A small network was shown many inputs. Here are its activations along a few directions, one row for each input.
In each table, some parts of the input vary, and every possible input appears once, in random order.
A made-up example of a description, with smaller parts first: ring(5) and (point or ring(11) or (values(2) and line(6))).
Shared parts are said once, and a part with two or three values counts as separate values.

Other details of the inputs vary at random and push rows far along two fixed directions, the same in every table; ignore that.

A family of inputs:
x1: [ 22 -14 -14  23 -46  -4   9  16  -8   7 -10  -5  11  14]
x2: [-31  -2 -19  -6  11 -26  31 -11   4   1 -33   6 -20  23]
x3: [-37 -21  -4 -26  12 -20  25 -16  -1   8  -9  19 -21   9]
x4: [ 25  21  16  13  13  15 -46   5   7 -14  37  -9  23 -10]
x5: [ 11 -14  18  -4 -48   6  17   3  -9  29  23  -5 -21  18]
x6: [ 28  23  -9  13   3  35 -28  -4  30 -12  26 -22   3  -3]
x7: [-32  -5  10  -8   9 -11  37 -19 -21   9 -25  13 -18  -7]
x8: [ 22   5   6   2   0  31 -36 -20  25  -9  42  -9  -1 -12]
x9: [ 30  24  -8  23  -3  27 -31 -14  31 -16  20 -23   2   2]
x10: [  9  -9  -5   0 -34  -1   4  28 -14  26  20  -1  12  20]
x11: [ 20 -15 -15  13 -41   3  11  27  -9  11  -4  -5  12   9]
x12: [ 16 -16  10   6 -29 -17  -5  33 -24  15  13   5  26  10]
x13: [ 21 -37   7  -1 -45  -4  -1  15 -13  11   3   7   6  -4]
x14: [-16  10   4 -11  56  10 -16 -39  20 -32  -6   6  -6 -33]
x15: [-23  34  15  -8  54  20  -2 -50  18 -15   4  -3 -27 -19]
x16: [-33  -3 -20 -16  16 -18  33   1   3   6 -27   6 -19  18]
x17: [-20  -7 -15   2  10 -28  26  -3  -6  -9 -56   9  -5   0]
x18: [ 32  18   8   4   9  25 -37   8  15 -16  22 -17  18 -18]
x19: [ 22 -19   4  -2 -35  -7  -1  38 -17  13  -4  -1  17   1]
x20: [ 10 -10  -6   7 -34   0   3  31 -21  20  14   2  18  12]
x21: [-22  -9 -16  -8  15 -21  29   8  -7  -5 -51  10  -4  -5]
x22: [ 21 -20  16   2 -30 -22  -9  38 -22  12   3   5  23   4]
x23: [-21  29  15 -21  71  -9 -25 -19  23 -23   6   0  -5  -6]
x24: [  9 -10  13  12 -47  11  16   2 -23  24  18   0  -7   6]
x25: [-26  -9  15 -12   8 -16  33 -14 -20   6 -35  13 -20 -12]
x26: [-38 -18  -9  -9  12 -15  23 -17 -15   4 -14  24  -7  -3]
x27: [ 23  22  16   6  15  14 -45   3  15  -7  42 -12  17  -2]
x28: [ 27  19  10  -8   9  24 -37   6  27  -9  36 -21   2  -2]
x29: [-18  33 -16   3  59  16  -9 -25  23 -31 -16  -5  -5 -20]
x30: [-32   2 -25  11  11 -20  30 -11 -10  -3 -38  12  -4  11]
Description of these inputs: line(5) and (values(2) or line(4)).
Q: The inputs of x24 and x25 match in every part but the line(5) part. If x30 is changed in the same way as x24 into x25, which row does it become?
A: x17

A family of inputs:
x31: [ -2  -6  -5   2 -29 -37  30  31 -25  26 -18  -1  10  40]
x32: [ 12  20  15  12   0  14 -32  -2  11  -4  44  -9  -4   9]
x33: [-10 -19   1  12 -38  -2  39   0 -45  17 -16  17   0  -9]
x34: [-17 -46  12 -30 -27 -19  23  13 -28  23   8  21  -4   1]
x35: [ 23  34   6  18 -12  43  -4 -13   7   3  18 -28  -7  -5]
x36: [-16  -2   9  -7 -27 -25  24  14 -25  35  -1   5 -11  35]
x37: [ 25  20   2  22   6   4 -29  11  16 -17  27 -16  17  11]
x38: [ -3 -15 -23  -1 -46 -15  38   2   8  19 -26  -3 -21  32]
x39: [ 24   7 -21  10   7  19 -39  20  13 -11  14  -6  36 -12]
x40: [ -9 -38  20 -31 -26 -18  30  18 -18  32   0  14 -14   6]
x41: [ 26  11  -1  22   6   1 -38   1  10 -11  24  -6  35   0]
x42: [-50  27 -30 -15  85 -12   8  -2  14 -30 -40  10  -3  -8]
x43: [-47  13 -32  -7  63  -7  19 -46  34 -35 -40   6 -36   1]
x44: [ 13  10  13  13   0  11 -40 -13   5   2  42   0  14  -2]
x45: [ 20   4  32   4  -6   9 -40  -8  -2 -11  30  -1   5 -18]
x46: [  2 -24  -7  -8 -22 -22  22  48 -22  16 -37   7  12   2]
x47: [ -4 -13   9  11 -36  -1  45   6 -34  26 -23   5 -10  -5]
x48: [ -8 -37 -35   9 -40 -15  26  -6  -4  15 -18  16  -3  23]
x49: [ 33   4  19  14   0  -1 -37   6   2 -25  12  -8  27 -16]
x50: [ 15  25  -1  28  -9  43  -6 -11   6  -6  29 -16  -4  -6]
x51: [-35  23  13 -14  83 -34   9 -22   6 -30 -54   9  -5 -19]
x52: [-42  36 -23 -26  82 -11  11  -4  14 -22 -51  -1  -6  -7]
x53: [ 13  -7   6 -13   3  24 -31 -11  17   5  53   0   9  -8]
x54: [-39  -2 -15 -15  58 -12  11 -52  20 -42 -55  14 -27 -26]
x55: [ 40  -6   4   9 -19  21 -19 -14  34 -18  -5 -21 -18 -14]
x56: [ 28  11  39   2  -4  10 -32  -2   7  -2  22 -10  -5 -13]
x57: [ 12   2   9 -13   2  26 -22   0  23   0  54  -9  -8   4]
x58: [-18 -13 -17  20 -33   1  38  -5 -37  29  -4  18   8   7]
x59: [ 31   0  -1   2   1  17 -39  25   6 -24   2  -8  28 -27]
x60: [-16 -20   2 -32 -25 -12  33  16 -14  39   9   4 -15  30]
Q: What is each input in this table made of?
A: ring(5) and (values(2) or line(4))
Q: The inputs of x39 and x59 match in every part but the ring(5) part. If x41 is changed in the same way as x39 into x59, which row does it become?
A: x49
Q: Which other rows does x33 become when the values(2) part takes its other values? List them by row number.
A: x54
Q: Which other rows does x42 become when the line(4) part takes its other values? List them by row number.
A: x32, x37, x57
Q: List by row number the other rows that have the ring(5) part in common with x51.
A: x40, x46, x47, x55, x56

A family of inputs:
x61: [-47  13 -12 -24  35 -22  30  11 -11   8 -17   7 -16  24]
x62: [-42 -30   3 -22  18 -21  24 -20 -17  -9 -24  30 -16 -19]
x63: [ 26 -45  -7  -5 -65 -13  25  50  -8  22   3  -5  -2  27]
x64: [ -4 -19  26  -4  -5 -19   1   8 -28  -2 -27  16  -4 -19]
x65: [-42   0 -31   8  18 -17  34  -1 -27  -8 -44  21  11  -4]
x66: [-12 -11  -5 -19  -7 -21  19  18  12   4 -17  -1 -20  19]
x67: [  2 -12  -1 -16  -1 -15   6  32  -7  -1 -40  -1  -7  -6]
x68: [ 57  11  15   5   4  13 -64  10  21 -18   6 -18  26 -26]
x69: [ 36  30 -11  40  -7  47 -43   0  19 -12  43 -20  19  -8]
x70: [-30 -10 -25  11  20 -25  37 -12  -3 -17 -48  12  -8   5]
x71: [-37   4 -21  17  24 -29  44   4 -27  -7 -46  16   8   7]
x72: [ 23  -9   6   7 -45 -24  -6  39 -17  31  16   0  31  27]
x73: [-42  -7 -18 -27  26 -16  33  18 -17   1 -33  17  -1  -4]
x74: [-47   4 -11 -18  34 -42  22   0 -21  18 -19  18   8  28]
x75: [-44   8  -5 -21  27 -34  36  21 -11   8 -33  10 -11  17]
x76: [-50   0 -19 -22  32 -15  34  15 -12  15 -18  17 -10  12]
x77: [ 41 -14  -3  -4 -17  18 -45   1  25 -11  25 -11  24 -13]
x78: [ 25 -36  -3   0 -73  14  20   4 -13  27   4  -2  -2  -1]
x79: [ 13 -14  30  13 -55 -12   3  31 -33  25  27   6  10  14]
x80: [-26  46   3  -5  71  31  -5 -50  18 -11   0  -4 -14 -31]
x81: [ 10  11  -7 -22  39  31 -32 -13  44 -40   4 -14 -11 -30]
x82: [-20 -12 -33  16 -11  -3  22  -7   0   5 -13  12  -8  16]
x83: [ 25 -16 -14  31 -68 -10  10  21  -3  11   0  -6   1  28]
x84: [ 33  31  -7  38 -19  29 -32   5   7  -8  37 -25  14  14]
x85: [ 52  10  19  11 -12  41 -25 -24  31 -14  24 -29  -6 -23]
x86: [ 14 -43 -15  -2 -59 -13   4  26  -8  41  21  10  16  32]
x87: [ 41   7  -3  -3  -7  47 -44   7  46 -11  48 -24  -8  -5]
x88: [-15  15   4   0  -7   2  27 -13 -20  26   2  -3 -11  15]
x89: [ 12 -32  17   2 -62  -7   4  11 -19  24  37   5 -11  28]
x90: [ 47   6 -15  28 -22  43 -44  -9  31 -33  22 -21  12 -21]
x91: [-36  -4   2 -15   6 -25  48 -27  -5  14 -42  11 -30   8]
x92: [ -3 -27  -7 -11   2 -31  11   6   1   5 -18   9  11  10]
x93: [ 19 -15 -22  28 -65  -2  10  15  -7  16  13  -6  -3  41]
x94: [-18  55  20  -4  67  16  -6 -46  20 -21 -14 -12 -13 -27]
x95: [  4  51  -1  27  41  15 -28 -16  22 -35  -1 -15   7 -12]
x96: [ 25 -24  -1   3 -53  -7  20  61 -23  25  11  -6  15  23]
x97: [-21 -17  10  -7  -3  -9  13   6 -35   4  -1  23   8 -16]
x98: [  7  25   2 -13  48   8 -46 -32  44 -24  21 -14   0   1]
x99: [ 25 -23  27  16 -48  -4   4  31 -35  16  29   5  18   2]
x100: [ 44  17   4  -5  -8  38 -45   6  45 -16  48 -33 -13  10]
x101: [ -7   1   8   4  -4  -3  36  -3 -24  17 -18   1   2  -3]
x102: [-18  -4 -12  -6  10 -15   2  10 -12  24   7  14  21  12]
x103: [ 38  11  11   7 -35  34 -15 -21  19  10  36 -24 -16   9]
x104: [ 22 -26  -8   0 -46 -10  -5  37 -25  26  13   8  40   8]
x105: [-44 -12 -14 -16  10  -8  49 -31  -8  23 -27  20 -29   4]
x106: [-43 -13  17 -16  19 -36  24 -19  -9  -4 -22  23 -25   1]
x107: [  2  -9  12  -3 -15  -6  21  -3 -20  13 -46   1  -9 -15]
x108: [-34  10  11 -15  64  11 -15 -48  22 -26  10  14 -25 -28]
x109: [-17  23   3 -20  69 -17 -25 -34  40 -29 -17  -1  -4  -9]
x110: [ 27  26  32  12   2  30 -47  -8   5 -11  61 -16   3  -8]
x111: [  4 -21  13  10 -44   4   1  21 -32  31  41  12   8   7]
x112: [ 48  19  14  11  14  16 -49  10  18 -15  33 -19  37 -13]
x113: [-19   6  23 -12  66  -1 -11 -41  19 -41  -8   7 -19 -34]
x114: [-21  33   3 -11  59  25   0 -43   7 -21 -19  -1  -3 -41]
x115: [ 22  32  -2  24  36  19 -39 -15  22 -46 -29 -15   4 -35]
Q: What is each input in this table made of?
A: values(5) and (point or (values(2) and ring(5)))
Q: The inputs of x96 and x99 match in every part but the values(5) part. If x75 is changed in the same way as x96 into x99, which row does it become?
A: x79
Q: The inputs of x81 and x62 match in every part but the values(5) part. If x100 is changed in the same way as x81 into x62, which row does it become?
A: x89
Q: Which other rows does x108 become when the values(2) part takes its other values? List them by row number.
A: x111
Q: Which other rows does x85 become when the values(5) part takes its other values? List them by row number.
A: x63, x70, x92, x113
Q: Which other rows does x115 become when the values(5) part takes its other values? List them by row number.
A: x64, x67, x68, x107
Q: Which other rows does x104 become when the ring(5) part takes its other values? List them by row number.
A: x72, x74, x102, x112

A family of inputs:
x116: [ 30   2  11  13 -15  28 -26 -15  15 -12  26 -10   1 -16]
x117: [ -2  30   4   7  29  18 -13 -24  18 -17   7 -12 -11  -7]
x118: [ 26  15  -7  12  -3  33 -31 -12  30 -11  35 -17   2  -1]
x119: [  1  51  -8   8  93   3 -44  -4  26 -58 -34 -11  28 -35]
x120: [ 23  36   3  -5  39  40 -44 -27  53 -32  28 -27 -11 -16]
x121: [ 23 -23   1  14 -59   2   1   9 -10  20  18  -1   4  15]
x122: [ 26   3  13  15 -29  18  -6  -1  -4   4  18 -11   0  -5]
x123: [ 52  -8  15   9 -48  24 -27   8  16   6  35 -21  -1   2]
x124: [ -4 -14  -2  -6 -33  -7  14  19 -15  30  24   4   1  27]
x125: [  3  12  -8   9 -11  11   6   2   4  10  11  -8  -3  14]
x126: [ 26 -10   7  17 -57   6   6  13 -16  24  17  -8   2  16]
x127: [ 49  -5  10  10 -49  27 -27  13  20   5  40 -22  -3   9]
x128: [-20 -40 -34   7 -27 -59  37  57 -44  18 -54  26  37  24]
x129: [-14 -46   3  -8 -65 -24  46  34 -50  52   3  23   1  25]
x130: [-72   4 -19 -25  89 -66  28  13 -23 -17 -75  34  20  -4]
x131: [-10  33   9 -19  74  29 -25 -46  39 -42  -8 -10 -22 -41]
x132: [-62   3 -27 -25  82 -61  30  10 -10 -25 -91  27  10  -6]
x133: [ -6 -50  -1  -7 -65 -28  50  25 -35  39 -16  15  -9  24]
x134: [ 27  11   2  14  -5  29 -32 -15  25 -15  32 -15  -2  -6]
x135: [-19 -40   5  -7 -55 -37  43  25 -45  48  -2  22  -2  33]
x136: [ 15  37  21  -2  45  33 -51 -29  37 -28  41 -18  -6 -20]
x137: [ 46  -1  11  20 -55  35 -16  14  -3  13  35 -18   8  -4]
x138: [-69  -2 -16 -21  58 -21  43 -36 -11  -8 -51  28 -22 -14]
x139: [-70   1   7 -30  66 -34  39 -32 -17  -4 -38  30 -22 -10]
Q: What is each input in this table made of?
A: values(4) and (point or line(5))
Q: The inputs of x124 and x118 match in every part but the values(4) part. If x139 is changed in the same way as x124 into x118, which row does it become?
A: x116
Q: Which other rows does x131 become when the values(4) part takes its other values? List them by row number.
A: x129, x137, x138
Q: Which other rows does x120 become when the line(5) part takes its other values? List them by row number.
A: x123, x127, x131, x133
Q: Which other rows does x135 become when the values(4) part takes its other values? List them by row number.
A: x121, x123, x126
